A small network was trained on invented records. Each row is its activation on one of them, seen along a few directions.
After each row come some of the record's fields: GAM, PAZA, SILEM, LILO, BANAP.
A field that a record lacks is written none.
The largest differences between rows may come from other fields.
(in the rows, 500 means zero)
Random noise pushes rows far along 8 fixed directions. That doesn't count. These rows show it; they differ only by the noise:
[799 542 355 482 413 519 421 583 532 620 611 431 587 338 443 420 370 721
 477 776 588 520 387]
[668 572 432 280 490 489 602 461 547 464 562 388 727 249 372 474 379 639
 444 372 593 542 216]
[407 482 621 550 605 446 480 354 525 493 545 463 531 615 536 297 458 469
 521 460 483 489 637]
[468 289 398 231 421 407 661 423 560 624 380 401 523 432 577 395 471 330
 245 493 536 286 627]
[655 533 253 457 590 577 518 532 611 454 512 498 451 493 595 265 576 627
 545 524 366 573 489]
[579 527 541 688 395 441 364 300 402 496 526 491 598 389 606 575 342 514
 640 517 546 689 577]
[429 568 562 295 641 624 643 889 540 633 638 694 283 774 415 643 622 433
 458 569 434 302 355]
[287 484 569 295 624 424 531 543 490 528 606 492 439 729 406 373 589 486
 436 491 479 434 310]
[559 492 290 471 586 557 457 530 535 451 453 477 348 500 572 346 542 481
 516 521 365 429 686]
[470 321 240 430 485 484 521 539 570 624 426 556 275 703 758 276 679 425
 423 703 338 462 662]

[561 435 142 175 323 472 500 672 367 573 433 441 394 304 428 707 515 472
 373 556 522 461 275] -> {GAM: none, PAZA: zul, SILEM: suvo, LILO: goz, BANAP: defep}
[693 586 110 796 537 693 198 660 397 255 429 521 286 351 541 508 621 671
 737 615 302 682 560] -> {GAM: vele, PAZA: nali, SILEM: suvo, LILO: rovit, BANAP: mib}
[330 428 386 189 567 474 653 475 513 374 382 439 492 462 442 512 601 346
 380 212 431 418 387] -> {GAM: dap, PAZA: rinud, SILEM: meze, LILO: none, BANAP: mib}
[693 608 585 611 495 453 425 548 431 636 729 464 551 490 372 337 309 669
 556 560 597 570 439] -> {GAM: none, PAZA: rinud, SILEM: suvo, LILO: gida, BANAP: pizi}
[336 630 787 557 647 558 594 586 436 473 547 694 354 684 442 642 504 396
 616 217 461 426 509] -> {GAM: none, PAZA: nali, SILEM: duda, LILO: none, BANAP: mib}
[312 523 564 557 555 547 493 667 345 357 463 661 325 591 459 654 713 522
 565 402 436 538 197] -> {GAM: vele, PAZA: zul, SILEM: duda, LILO: none, BANAP: mib}
[556 380 663 721 304 520 599 503 449 608 363 673 499 413 695 752 450 369
 478 507 577 460 630] -> {GAM: vele, PAZA: nali, SILEM: duda, LILO: none, BANAP: mib}
[821 631 263 687 507 653 333 670 606 525 587 494 444 461 549 412 523 732
 618 872 435 591 610] -> {GAM: none, PAZA: zul, SILEM: suvo, LILO: goz, BANAP: defep}
[630 510 418 411 538 562 464 684 557 537 553 404 523 417 297 395 466 636
 394 684 557 346 415] -> {GAM: vele, PAZA: nali, SILEM: meze, LILO: none, BANAP: mib}
[406 388 332 507 479 575 431 594 371 397 300 467 324 371 502 686 557 288
 442 479 430 342 718] -> {GAM: vele, PAZA: zul, SILEM: suvo, LILO: rovit, BANAP: mib}
[499 454 532 403 546 454 615 430 513 509 412 439 475 413 463 287 434 472
 371 323 525 299 630] -> {GAM: none, PAZA: zul, SILEM: duda, LILO: none, BANAP: defep}
[578 486 366 457 507 629 536 624 481 369 357 471 467 262 431 669 488 407
 463 364 469 355 596] -> {GAM: vele, PAZA: rinud, SILEM: suvo, LILO: goz, BANAP: mib}
[561 564 791 471 586 564 699 605 601 623 599 578 617 538 382 518 361 507
 443 364 594 347 523] -> {GAM: none, PAZA: rinud, SILEM: vifi, LILO: none, BANAP: pizi}
[688 567 640 741 457 559 421 531 496 541 599 496 672 381 422 501 364 703
 559 659 634 594 396] -> {GAM: vele, PAZA: nali, SILEM: duda, LILO: none, BANAP: mib}
[466 461 601 448 633 514 582 502 712 511 441 429 495 588 467 244 542 488
 350 595 505 185 782] -> {GAM: gufef, PAZA: zul, SILEM: meze, LILO: none, BANAP: defep}
[591 777 776 525 705 657 626 569 518 345 563 603 518 360 319 734 306 424
 662  76 505 334 606] -> {GAM: dap, PAZA: nali, SILEM: meze, LILO: none, BANAP: pizi}
[639 426 286 504 404 494 545 396 546 506 399 484 535 371 646 371 504 575
 494 439 453 628 512] -> {GAM: none, PAZA: nali, SILEM: vifi, LILO: none, BANAP: mib}
[470 501 640 573 538 511 565 340 531 440 451 497 634 447 544 540 404 380
 547 331 521 522 664] -> {GAM: dap, PAZA: zul, SILEM: meze, LILO: none, BANAP: mib}
[400 496 586 515 476 367 487 195 593 420 485 407 696 536 577 358 541 594
 513 472 541 667 425] -> {GAM: gufef, PAZA: nali, SILEM: vifi, LILO: none, BANAP: defep}
[514 400 336 574 498 478 467 341 506 488 403 405 465 459 632 268 471 442
 495 438 431 539 777] -> {GAM: none, PAZA: nali, SILEM: suvo, LILO: goz, BANAP: mib}
[311 324 535 651 311 316 285 350 336 648 520 487 493 670 628 507 521 455
 507 814 557 697 462] -> {GAM: none, PAZA: none, SILEM: vifi, LILO: none, BANAP: none}
[633 502 487 293 367 447 645 495 671 612 486 553 606 459 552 633 510 536
 402 592 582 421 422] -> {GAM: gufef, PAZA: rinud, SILEM: meze, LILO: none, BANAP: defep}
[416 546 586 507 498 391 293 465 346 479 597 382 515 482 255 460 389 615
 517 536 596 492 362] -> {GAM: none, PAZA: nali, SILEM: vifi, LILO: none, BANAP: mib}
[412 512 341 348 510 486 509 442 478 400 417 446 403 481 557 629 566 305
 502 345 397 477 643] -> {GAM: gufef, PAZA: nali, SILEM: suvo, LILO: goz, BANAP: defep}
[565 542 514 462 488 637 571 679 443 486 471 517 516 319 383 812 413 386
 464 416 559 393 497] -> {GAM: vele, PAZA: nali, SILEM: suvo, LILO: rovit, BANAP: mib}
[737 613 603 570 564 585 537 455 581 437 589 347 832 215 306 426 265 647
 503 395 633 530 459] -> {GAM: vele, PAZA: rinud, SILEM: suvo, LILO: goz, BANAP: mib}
[683 520 331 444 513 695 628 698 492 362 354 489 483 159 426 705 473 423
 443 290 482 346 550] -> {GAM: vele, PAZA: nali, SILEM: suvo, LILO: gida, BANAP: mib}
[419 459 434 433 399 274 292 238 353 416 474 309 575 367 373 372 405 605
 505 458 588 589 371] -> {GAM: none, PAZA: nali, SILEM: meze, LILO: none, BANAP: mib}
[412 310 609 565 354 322 440 283 414 550 398 361 609 388 499 373 404 482
 346 584 669 426 532] -> {GAM: vele, PAZA: nali, SILEM: duda, LILO: none, BANAP: mib}
[459 502 528 492 541 557 532 563 459 540 554 510 466 529 495 627 440 356
 513 445 483 473 600] -> {GAM: dap, PAZA: nali, SILEM: suvo, LILO: goz, BANAP: pizi}
[671 649 558 440 572 562 461 646 641 556 658 419 601 477 280 429 438 739
 447 742 607 368 394] -> {GAM: gufef, PAZA: nali, SILEM: vifi, LILO: none, BANAP: defep}
[568 446 306 386 542 497 446 481 552 482 477 368 480 420 476 315 472 528
 429 595 471 395 621] -> {GAM: dap, PAZA: zul, SILEM: meze, LILO: none, BANAP: pizi}
[600 498 451 470 461 533 487 527 498 459 442 452 546 314 412 582 414 489
 469 480 546 408 543] -> {GAM: vele, PAZA: rinud, SILEM: meze, LILO: none, BANAP: mib}
[284 329 700 716 365 462 463 539 407 698 505 687 420 800 691 678 600 368
 508 753 537 596 499] -> {GAM: vele, PAZA: nali, SILEM: vifi, LILO: none, BANAP: mib}
[568 637 564 529 441 429 476 367 545 436 506 535 538 471 559 566 503 594
 593 455 504 577 454] -> {GAM: gufef, PAZA: rinud, SILEM: duda, LILO: none, BANAP: defep}
[422 573 272 498 589 491 298 366 486 211 338 390 318 436 518 459 598 452
 600 397 322 446 776] -> {GAM: gufef, PAZA: rinud, SILEM: vifi, LILO: none, BANAP: defep}
[402 661 663 429 558 464 528 380 545 344 504 564 555 527 460 712 523 464
 623 283 497 519 457] -> {GAM: gufef, PAZA: nali, SILEM: meze, LILO: none, BANAP: defep}
[669 536 598 717 320 426 359 404 382 617 585 549 540 408 569 631 290 550
 610 607 590 617 547] -> {GAM: dap, PAZA: rinud, SILEM: duda, LILO: none, BANAP: pizi}

Which values does each new row have?
[653 403 513 593 296 468 694 392 582 690 386 723 504 492 834 565 469 444
 537 446 509 594 620] -> {GAM: none, PAZA: nali, SILEM: meze, LILO: none, BANAP: mib}
[503 558 369 583 403 465 336 457 440 485 539 549 444 566 619 643 584 553
 656 651 441 750 414] -> {GAM: gufef, PAZA: nali, SILEM: suvo, LILO: goz, BANAP: defep}
[436 440 488 586 485 485 371 569 398 435 462 477 435 479 414 473 568 575
 475 599 512 462 400] -> {GAM: vele, PAZA: rinud, SILEM: duda, LILO: none, BANAP: mib}
[418 513 519 606 493 497 389 426 415 334 455 499 540 447 476 568 541 563
 609 453 519 631 356] -> {GAM: vele, PAZA: nali, SILEM: meze, LILO: none, BANAP: mib}
[379 624 555 502 570 471 358 465 479 370 546 456 473 573 392 549 559 569
 582 521 482 526 427] -> {GAM: gufef, PAZA: nali, SILEM: vifi, LILO: none, BANAP: defep}
[365 374 362 327 468 465 423 626 412 531 446 393 379 509 369 506 568 443
 330 659 524 333 415] -> {GAM: vele, PAZA: nali, SILEM: vifi, LILO: none, BANAP: mib}
[494 580 668 575 571 555 537 542 444 558 647 567 499 589 513 648 370 347
 590 373 489 532 633] -> {GAM: dap, PAZA: rinud, SILEM: suvo, LILO: goz, BANAP: pizi}
[581 397 573 468 216 225 424 254 592 756 614 438 781 567 608 393 450 723
 406 926 719 679 268] -> {GAM: gufef, PAZA: rinud, SILEM: meze, LILO: none, BANAP: defep}
[520 447 602 379 361 473 750 413 498 583 480 569 677 377 594 729 417 389
 434 264 578 587 331] -> {GAM: dap, PAZA: nali, SILEM: duda, LILO: none, BANAP: pizi}
[489 669 572 671 703 489 345 236 532 193 575 380 699 447 387 204 462 736
 732 309 479 759 386] -> {GAM: vele, PAZA: nali, SILEM: meze, LILO: none, BANAP: mib}
[200 759 696 514 766 481 260 481 371 209 632 456 393 675 211 586 556 531
 703 318 429 503 396] -> {GAM: gufef, PAZA: nali, SILEM: vifi, LILO: none, BANAP: defep}
[596 593 426 494 483 531 296 664 392 506 599 475 395 423 309 644 406 592
 559 697 542 419 452] -> {GAM: dap, PAZA: nali, SILEM: meze, LILO: none, BANAP: pizi}
[639 631 536 456 495 537 528 661 625 585 586 563 450 569 455 505 553 670
 486 710 528 404 389] -> {GAM: gufef, PAZA: nali, SILEM: duda, LILO: none, BANAP: defep}
[402 625 815 767 831 711 482 739 552 395 581 617 377 720 343 408 561 529
 594 493 438 293 675] -> {GAM: vele, PAZA: zul, SILEM: duda, LILO: none, BANAP: mib}
[684 529 488 651 526 611 566 472 629 419 507 506 720 378 545 370 511 719
 562 480 517 695 343] -> {GAM: vele, PAZA: nali, SILEM: vifi, LILO: none, BANAP: mib}
[459 456 569 377 490 510 680 485 435 525 399 540 409 407 567 664 410 216
 402 225 481 287 710] -> {GAM: dap, PAZA: zul, SILEM: duda, LILO: none, BANAP: pizi}
[624 553 459 742 524 535 393 511 450 525 491 586 315 531 605 312 478 611
 617 563 425 517 705] -> {GAM: none, PAZA: zul, SILEM: duda, LILO: none, BANAP: defep}
[562 533 543 681 468 477 431 435 423 554 591 540 522 535 573 475 399 523
 623 470 497 683 581] -> {GAM: none, PAZA: rinud, SILEM: suvo, LILO: goz, BANAP: pizi}
[469 497 413 530 542 520 498 417 496 412 385 537 385 496 591 451 527 440
 579 331 399 502 684] -> {GAM: none, PAZA: nali, SILEM: meze, LILO: none, BANAP: mib}
